These are the activations of a small neural network, seen along a few directions. Each row is one input.
Each table varies a few parts of the input and shows all the possible inputs, shuffled.
A made-up example of a description, with smaller parts first: one of 3 separate values, together with either a single point or one of 9 places around a ring or (one of 6 places along a line, together with one of 8 places around a ring).
Shared parts are said once, and a part with two or three values counts as separate values.

Rows:
R1: [ 10  -4   9  -6   1   7  23 -37  26 -13   7  -4  26  15   3 -40]
R2: [ -7   1 -84  32  19 -38 -30  90 -57  45  13 -36 -57 -58  28  24]
R3: [ -4  15   3 -18   4 -11  21 -12 -15  -5  -5  42  28  -8  -6  31]
R4: [ -2 -17  32 -17 -10   5  21 -31  27  -9  -1  -9   4  18  18 -36]
R5: [ 17 -14 -80  41  14 -13 -30  75 -16  36  21 -78 -63 -31  41 -51]
R6: [  1  -4  43  15   9  21  -9  -4  38  -6  -8 -13   4  29 -22 -30]
R7: [ -6   5  -8 -12 -29   1  10 -23 -26  -8 -15  29  -3   2  -3  43]
R8: [-15   5  28 -30  -6 -11  21  -6 -15  -5 -13  34   4  -7   8  35]
R9: [-16  16  39   3  13   4  -9  18  -1   1 -18  33   4   2 -31  42]
R10: [  7 -13  -2  -1 -35  19  12 -49  18 -11  -3 -16  -3  25   7 -28]
R11: [ 15  -4  13   2  10  16 -14 -22  30 -17  17 -14  27  19 -17 -31]
R12: [  0  16   7 -10  11  -1 -15   1  -9  -8   5  32  29  -6 -26  41]
What do these inputs look like to the network?
Answer: one of 2 separate values, together with either a single point or one of 5 places along a line
The inputs of R4 and R8 match in every part but the choice among 2 separate values. If R11 is changed in the same way as R4 into R8, which row does it become?
Answer: R12
Change only the choice among 2 separate values in R7. List by row number the other rows that result.
Answer: R10

Rows:
R13: [-15 -12 -59  -3   6 -23 -19  24 -57   0  31 -10 -13 -42  27  30]
R14: [  0  -5  20 -45  -5  -7  18 -64 -11 -37  17  39  31   4 -13  44]
R15: [ -1  -8 -60  13 -11 -10  15  30 -42  16 -19  -3 -54  -4  37 -13]
R16: [  7  14 -54  56  32 -25 -24  38 -26  29  11 -18   3 -25 -20  13]
R17: [-23 -19   3  23  11 -20 -20  64  11  39   0 -21 -63 -17  17   0]
R18: [-11   0 -69  -6 -37  -9  -9  19 -40  37   0 -18 -29 -26  28  19]
R19: [  2   9  14 -32 -57   6  20 -71  11 -13 -18  34  18   5  -4  37]
R20: [ 45 -41 -69  17  12   1  -8   5  24  13  23 -88 -20 -14  34 -91]
R21: [ 13  23 -31  39  32  20 -34  54  -2  19  21 -23 -24 -31  -9   6]
R22: [-22   4 -11   8   1 -24  19  51 -23  20 -14 -42 -60 -20  23 -12]
R23: [ 12  20  34 -50  22  -7  19 -19  12 -14  -2  56  64   9 -12  26]
R24: [ 14  -8  16  -1 -19  24  12 -74  59 -27  38 -29  41  49  14 -94]
R25: [ -6  13  16   8  17   1   8 -34  15 -17  -9  35  63  26 -59  11]
R26: [-22   4  74 -19 -12  11  47 -38  13 -16 -36   6   6  16   1  -1]
R27: [-29 -20  89  -9   1  17   4 -26  37   6 -25  28   6  23  -8   2]
R28: [  8  -4  29  -4 -36  17  53 -53   4 -25 -27  45   7  31  10   8]
R29: [ -2  21  37 -10  18  43  -6 -18  38 -28  -2  32  34  17 -51   0]
R30: [ 11  19 -39   3  23 -34 -17  63 -32  21  19  11   8 -50  21  12]
R31: [ 13  -3 -10  24  10  -5 -55  64  -8   8   3 -46 -40   4   2   6]
R32: [  5  -8  71 -13  -8  24 -25 -15  17 -29 -13  10  21  45 -39  -2]
What do these inputs look like to the network?
Answer: one of 2 separate values, together with either a single point or one of 9 places around a ring
Change only the place on the ring of 9 in R17. List by row number the other rows that result.
Answer: R13, R15, R16, R18, R21, R22, R30, R31
Change only the choice among 2 separate values in R19. List by row number the other rows that result.
Answer: R18

Rows:
R33: [ -2   1 -62 -23 -34 -39  52 -21 -42  23 -13  29  -1 -21  51   7]
R34: [  9 -32 -34  26 -27  -3 -19  10  -1  11   2 -94 -57  11  26 -50]
R35: [ -9 -22  16  17  25   1 -39  74  22  36   5 -34 -54 -19  25 -25]
R36: [ -2 -18  -9 -19  -7 -17 -11  26  -4  13  12 -58 -34 -24  40 -21]
R37: [ -20   -5  101  -17   -6    9   51 -103   53  -27  -21   54   72   41
  -32    3]
R38: [-33 -10  22  23  30 -27 -14  82 -14  37 -18   7 -38 -11   4  17]
R39: [ 28 -26 -94  16 -64   3  21 -35   2  15   3 -51 -34   7  57 -64]
R40: [ 29  -1  81 -45   4  38  19 -53  63 -48   8  16  50  57   0 -54]
R41: [ -7  35  -7  31  56 -19  -2  77  -9  29 -10   5   4 -26 -26  11]
R42: [-25  18 -27 -16 -13 -11  23   5 -77 -13  -7  49 -21 -36   7  86]
R43: [-14  62   1  20  29   2 -24  67 -28  13 -14  48   4 -32 -48  88]
R44: [  -8   -6   91  -31   -8   30   32 -102   86  -29   19   12   58   42
  -13  -51]
R45: [  4 -32  -9  63   5  16 -50  56  25  37  -6 -70 -79  16  11 -54]
R46: [ 27  -5 -46   5  44 -10 -52  33   7   6  57 -29  31 -32  -4 -19]
R47: [  4   9 -41  12  53 -40 -31  35 -28   9  30  13  45 -24 -24  23]
R48: [ 19   1  94 -31   3  11  37 -52  31 -48 -28  61  60  52 -22  -4]
R49: [-29  17   7 -25 -27 -24 -10  20 -63   2 -19  28 -23 -25  -4  97]
R50: [ 18 -31 -68  36 -15   5  15  -6 -11  -3  13 -73 -59   2  36 -59]
R51: [-18  -5 -38  -5  15 -36  45  12 -54   2  -5   6 -21 -28  31   8]
R52: [  4 -17 -44 -10   7  -8  22   8 -15  -2  22 -37 -36 -34  51 -32]
R53: [ -3  34 -32   0  27 -18 -52  25 -49  -7  26  56  44 -30 -46 100]
R54: [-39  17  30  11   4  -8 -38  70 -33  21 -23  50 -41 -19 -19  96]
R55: [ 28  10 -37  70  29  26 -36  55  28  27   2 -72 -32   0 -20 -62]
R56: [ -9  22 -51 -35 -63 -13  30 -27 -67  12 -14  72  -2 -28  30  87]
R57: [ -29    9   97  -45  -28   33   34 -114   33  -33  -40   88   69   36
  -70   81]
R58: [ 19 -12 -69 -28 -42 -11  29 -25  -3  18  13 -14 -16 -27  73 -33]
R59: [ -11  -14   67    6  -32   49   20 -110   84  -38   10  -22   44   70
  -30  -92]
R60: [ 26 -10  57  -8 -17  60   6 -63  61 -54  -4 -20  38  87 -14 -93]
R61: [ 39 -19 -72  51  24   6 -62  18  10   5  45 -67   7   4 -19 -49]
R62: [ 11  17  88 -61 -19  30  19 -63  12 -56 -45  96  54  45 -63  71]
R63: [-23  -7  -2 -13  -1 -45  12  30 -42  16 -14 -15 -21 -18  19  20]
R64: [ 17  21 -12  25  48  10 -26  71  25  27  14 -36 -10 -35  -6 -33]
The inputs of R57 and R37 match in every part but one. If R43 is changed in the same way as R57 into R37, which row does it become?
Answer: R41
What do these inputs look like to the network?
Answer: one of 4 places along a line, together with either one of 2 separate values or one of 6 places along a line
A walk changes only the place on the line of 6. It starts at R47 and steps to R41. List the rest of the walk in order.
Answer: R38, R63, R51, R33
Change only the choice among 2 separate values in R62. List by row number the other rows that result.
Answer: R57
